These are the activations of a small neural network, seen along a few directions. Each row is one input.
In each table, some parts of the input vary, and every possible input appears once, in random order.
Descriptions start from the smaller parts, as in this example, which fits no table here: one of 2 separate values, together with either a single point or one of 9 places around a ring or (one of 6 places along a line, together with one of 8 places around a ring).
Shared parts are said once, and a part with two or three values counts as separate values.
In the rows, zero is written as 100.

Other details of the inputs vary at random and push rows far along two fixed directions, the same in every table; ignore that.

A family of inputs:
r1: [89, 108, 104, 90, 82, 120, 132, 95, 107, 67, 131, 103]
r2: [103, 103, 89, 93, 110, 91, 86, 113, 93, 111, 76, 101]
r3: [94, 114, 38, 53, 78, 122, 139, 100, 57, 30, 72, 87]
r4: [103, 93, 114, 106, 102, 102, 88, 99, 113, 112, 113, 100]
r5: [100, 103, 120, 105, 101, 91, 96, 105, 105, 115, 109, 103]
r6: [91, 100, 122, 118, 97, 110, 105, 94, 114, 101, 132, 106]
r7: [90, 99, 121, 114, 99, 105, 109, 94, 118, 100, 133, 107]
r8: [107, 101, 89, 87, 112, 88, 88, 109, 102, 109, 77, 95]
r9: [107, 103, 94, 100, 104, 93, 91, 109, 102, 103, 89, 99]
r10: [105, 103, 86, 93, 114, 90, 89, 109, 100, 110, 77, 96]
r11: [97, 93, 113, 116, 106, 85, 98, 90, 95, 110, 111, 98]
r12: [94, 100, 123, 113, 94, 114, 106, 92, 110, 108, 132, 109]
r13: [102, 97, 85, 100, 103, 89, 82, 95, 92, 108, 74, 96]
r14: [102, 92, 84, 93, 109, 97, 78, 109, 104, 105, 80, 100]
r15: [94, 95, 96, 91, 105, 101, 87, 107, 99, 107, 90, 103]
r16: [105, 103, 91, 100, 109, 90, 95, 108, 104, 103, 89, 102]
r17: [106, 92, 85, 92, 108, 101, 77, 107, 102, 107, 81, 97]
r18: [97, 94, 88, 98, 111, 99, 90, 104, 107, 102, 92, 104]
r19: [99, 109, 125, 120, 95, 102, 110, 98, 111, 101, 130, 104]
r20: [94, 95, 114, 103, 108, 99, 94, 97, 115, 113, 111, 101]
r21: [108, 88, 83, 104, 106, 86, 92, 103, 88, 108, 75, 96]
r22: [86, 120, 43, 50, 80, 143, 143, 104, 76, 32, 84, 92]
r23: [104, 103, 85, 95, 115, 91, 89, 108, 100, 110, 77, 97]
r24: [101, 128, 68, 68, 69, 137, 145, 104, 78, 37, 104, 92]
r25: [91, 111, 102, 98, 81, 133, 128, 93, 99, 70, 132, 100]
r26: [111, 89, 92, 94, 108, 87, 86, 96, 91, 102, 73, 100]
r27: [95, 94, 86, 92, 112, 99, 81, 109, 96, 111, 79, 103]
r28: [90, 94, 127, 123, 94, 100, 117, 84, 102, 103, 123, 97]
r29: [97, 94, 84, 89, 116, 98, 84, 105, 104, 109, 79, 98]
r30: [105, 105, 91, 105, 106, 95, 91, 108, 100, 103, 89, 100]
r31: [93, 101, 122, 114, 95, 114, 107, 92, 109, 109, 132, 109]
r32: [91, 100, 123, 117, 96, 109, 105, 95, 115, 101, 132, 105]
r33: [110, 90, 91, 97, 109, 88, 85, 96, 90, 103, 73, 101]
r34: [103, 95, 91, 98, 106, 106, 85, 104, 103, 105, 92, 99]
r35: [101, 98, 94, 101, 97, 91, 89, 92, 95, 105, 85, 96]
r36: [113, 102, 85, 98, 109, 95, 83, 110, 97, 108, 78, 96]
r37: [110, 87, 86, 100, 104, 84, 92, 104, 90, 108, 75, 95]
r38: [101, 86, 90, 97, 106, 88, 90, 98, 92, 107, 71, 90]
r39: [93, 111, 128, 116, 96, 103, 112, 99, 104, 107, 129, 106]
r40: [96, 99, 126, 107, 91, 111, 106, 93, 112, 108, 133, 108]
r41: [108, 100, 85, 94, 111, 86, 87, 111, 103, 105, 78, 100]
r42: [102, 109, 127, 113, 91, 105, 111, 96, 107, 109, 130, 107]
r43: [86, 121, 80, 72, 62, 132, 165, 87, 69, 26, 125, 91]
r44: [101, 91, 83, 90, 112, 93, 82, 108, 107, 105, 80, 102]
r45: [96, 94, 87, 90, 111, 98, 81, 109, 97, 110, 79, 102]
r46: [110, 105, 92, 103, 106, 99, 90, 107, 98, 106, 90, 98]
r47: [99, 99, 91, 105, 100, 93, 89, 91, 93, 106, 85, 97]
r48: [101, 108, 128, 115, 92, 99, 110, 99, 113, 101, 130, 103]
r49: [99, 98, 128, 122, 97, 101, 112, 81, 100, 99, 125, 107]
r50: [103, 108, 128, 111, 90, 103, 111, 96, 108, 109, 130, 106]
r51: [100, 86, 88, 100, 108, 89, 90, 98, 91, 107, 71, 91]
r52: [88, 99, 130, 105, 93, 106, 107, 97, 110, 105, 132, 106]
r53: [99, 98, 129, 120, 96, 100, 112, 82, 101, 98, 125, 106]
r54: [104, 102, 91, 91, 108, 90, 85, 113, 94, 111, 76, 100]
r55: [106, 108, 128, 114, 91, 103, 109, 97, 111, 103, 131, 100]
r56: [102, 91, 96, 96, 104, 82, 94, 96, 90, 102, 90, 94]
r57: [98, 93, 114, 107, 102, 98, 89, 101, 115, 109, 112, 103]
r58: [101, 93, 127, 118, 88, 93, 118, 90, 102, 103, 128, 100]
r59: [110, 103, 84, 97, 108, 96, 85, 109, 94, 114, 77, 103]
r60: [104, 104, 96, 94, 109, 93, 95, 106, 103, 107, 88, 97]
r61: [97, 108, 122, 119, 99, 99, 114, 97, 113, 101, 131, 106]
r62: [111, 102, 85, 95, 107, 95, 85, 109, 94, 113, 77, 102]
r63: [95, 94, 116, 101, 107, 98, 94, 98, 116, 113, 112, 101]
r64: [98, 87, 120, 111, 99, 89, 101, 90, 103, 111, 103, 93]
r65: [104, 92, 85, 89, 107, 102, 80, 106, 99, 113, 80, 103]
r66: [96, 114, 65, 75, 67, 129, 155, 96, 69, 37, 100, 92]
r67: [95, 102, 128, 115, 85, 97, 108, 82, 106, 103, 127, 100]
r68: [109, 99, 86, 91, 110, 84, 87, 112, 104, 105, 78, 100]
Description of these inputs: one of 4 places along a line, together with either one of 5 separate values or (one of 2 separate values, together with one of 6 places around a ring).
Q: Changing only the place on the line of 4 turns r41 into r16. The same change can be made to r42. Which row results?
A: r62
Q: Changing only the place on the line of 4 turns r13 into r67. The same change can be made to r34. Which row results?
A: r4
Q: Which other rows does r63 become when the place on the line of 4 takes its other values? List them by row number.
A: r20, r22, r29
Q: Which other rows does r47 become when the choice among 5 separate values takes its other values? List them by row number.
A: r11, r21, r28, r49
Q: Which other rows does r61 become when the choice among 2 separate values takes its other values? List them by row number.
A: r18
Q: Which other rows does r65 become when the place on the ring of 6 takes its other values? List them by row number.
A: r14, r15, r17, r20, r44

A family of inputs:
r69: [127, 77, 77, 90, 138, 39, 30, 124, 91, 164, 14, 89]
r70: [101, 132, 50, 40, 61, 123, 155, 105, 56, 25, 74, 85]
r71: [92, 113, 175, 169, 84, 104, 144, 72, 122, 105, 191, 107]
r72: [86, 124, 106, 77, 110, 170, 64, 141, 159, 123, 145, 132]
r73: [112, 123, 88, 96, 63, 125, 156, 90, 85, 33, 127, 96]
r74: [100, 112, 195, 137, 71, 93, 142, 77, 119, 109, 192, 108]
r75: [109, 129, 37, 58, 141, 141, 40, 173, 151, 114, 69, 122]
r76: [101, 97, 54, 52, 77, 114, 135, 95, 80, 30, 78, 86]
r77: [106, 89, 138, 126, 126, 54, 68, 102, 107, 166, 88, 100]
r78: [122, 99, 72, 67, 98, 80, 93, 117, 78, 98, 51, 91]
r79: [92, 98, 51, 56, 78, 116, 138, 97, 78, 34, 77, 82]
r80: [126, 60, 69, 100, 132, 61, 16, 109, 87, 163, 15, 92]
r81: [96, 90, 44, 76, 105, 109, 84, 102, 59, 94, 38, 96]
r82: [99, 115, 41, 50, 55, 146, 140, 89, 53, 23, 75, 88]
r83: [97, 89, 135, 129, 131, 55, 69, 104, 102, 167, 90, 105]
r84: [86, 127, 81, 105, 76, 130, 163, 92, 76, 41, 125, 99]
r85: [123, 83, 123, 149, 124, 58, 60, 101, 117, 151, 93, 98]
r86: [109, 66, 66, 105, 144, 63, 17, 105, 80, 164, 14, 101]
r87: [108, 92, 111, 101, 72, 118, 114, 84, 87, 87, 117, 100]
r88: [73, 94, 183, 147, 87, 99, 141, 61, 130, 100, 192, 103]
r89: [92, 132, 30, 71, 78, 133, 155, 101, 56, 17, 75, 93]
r90: [91, 117, 41, 53, 62, 148, 144, 87, 50, 26, 73, 90]
r91: [81, 108, 39, 47, 75, 130, 157, 94, 67, 16, 75, 82]
r92: [100, 74, 153, 150, 114, 80, 64, 80, 111, 166, 117, 106]
r93: [108, 107, 178, 163, 76, 101, 140, 76, 126, 100, 194, 108]
r94: [76, 133, 37, 17, 105, 179, 103, 155, 144, 47, 107, 115]
r95: [111, 83, 74, 94, 150, 40, 32, 121, 83, 166, 13, 98]
r96: [92, 113, 152, 120, 91, 88, 124, 85, 102, 113, 140, 102]
r97: [68, 92, 157, 136, 98, 96, 132, 70, 117, 100, 166, 106]
r98: [96, 113, 153, 155, 90, 99, 131, 75, 115, 101, 164, 105]
r99: [101, 132, 53, 32, 135, 135, 43, 177, 144, 125, 67, 121]
r100: [81, 91, 184, 144, 80, 96, 138, 63, 133, 97, 194, 101]
r101: [82, 67, 149, 146, 133, 61, 75, 85, 124, 155, 120, 105]
r102: [134, 59, 72, 97, 131, 59, 13, 107, 89, 158, 16, 97]
r103: [112, 58, 132, 125, 125, 54, 60, 94, 126, 147, 95, 97]
r104: [110, 112, 102, 118, 85, 101, 122, 91, 97, 76, 117, 95]
Q: Changing only one part turns r83 into r81. The same change can be made to r96. Which row results?
A: r90
Q: What is each input in this table made of?
A: one of 4 separate values, together with either a single point or (one of 2 separate values, together with one of 4 places along a line)
Q: Which other rows does r77 become when the choice among 2 separate values takes its other values? List them by row number.
A: r96
Q: Which other rows does r81 become when the place on the line of 4 takes its other values? List them by row number.
A: r80, r87, r92

A family of inputs:
r105: [108, 108, 110, 115, 82, 109, 130, 94, 108, 71, 134, 98]
r106: [109, 93, 41, 62, 91, 117, 93, 101, 70, 69, 46, 92]
r107: [80, 108, 92, 74, 102, 124, 110, 113, 120, 82, 116, 105]
r108: [94, 126, 115, 111, 93, 132, 122, 109, 128, 83, 152, 112]
r109: [117, 85, 110, 115, 137, 47, 37, 114, 100, 173, 53, 102]
r110: [107, 80, 98, 106, 135, 94, 26, 118, 125, 163, 74, 112]
r111: [90, 129, 101, 110, 73, 127, 159, 88, 89, 47, 142, 101]
r112: [96, 101, 42, 68, 93, 123, 102, 102, 61, 73, 50, 95]
r113: [101, 118, 119, 92, 103, 110, 91, 120, 120, 120, 119, 111]
r114: [92, 77, 130, 121, 121, 69, 78, 92, 120, 137, 105, 98]
r115: [118, 101, 51, 85, 107, 94, 92, 110, 88, 78, 54, 92]
r116: [85, 91, 86, 91, 114, 90, 100, 100, 92, 100, 79, 96]
r117: [94, 84, 148, 144, 106, 91, 78, 80, 110, 144, 130, 110]
r118: [111, 83, 86, 93, 93, 105, 84, 95, 92, 99, 82, 97]
r119: [102, 113, 66, 99, 103, 105, 114, 106, 82, 78, 78, 97]
r120: [100, 110, 125, 132, 92, 101, 122, 89, 110, 93, 138, 100]
r121: [94, 88, 105, 90, 92, 98, 116, 93, 107, 81, 113, 94]
r122: [97, 95, 100, 103, 87, 114, 102, 86, 90, 95, 103, 98]
r123: [83, 91, 116, 108, 108, 87, 104, 91, 104, 106, 111, 100]
r124: [118, 93, 122, 108, 111, 69, 73, 104, 106, 139, 88, 100]
r125: [111, 113, 49, 55, 91, 100, 104, 116, 67, 75, 44, 88]
r126: [114, 100, 124, 102, 91, 87, 101, 102, 104, 111, 112, 99]
r127: [87, 92, 134, 109, 94, 97, 122, 83, 116, 91, 138, 99]
r128: [91, 122, 133, 108, 80, 109, 139, 93, 91, 94, 138, 104]
Q: Changing only one part turns r128 into r116. The same change can be made to r113. Which row results?
A: r107
Q: What is each input in this table made of?
A: one of 4 separate values, together with either a single point or one of 5 places along a line
Q: Which other rows does r118 become when the choice among 4 separate values takes its other values? List them by row number.
A: r105, r121, r126
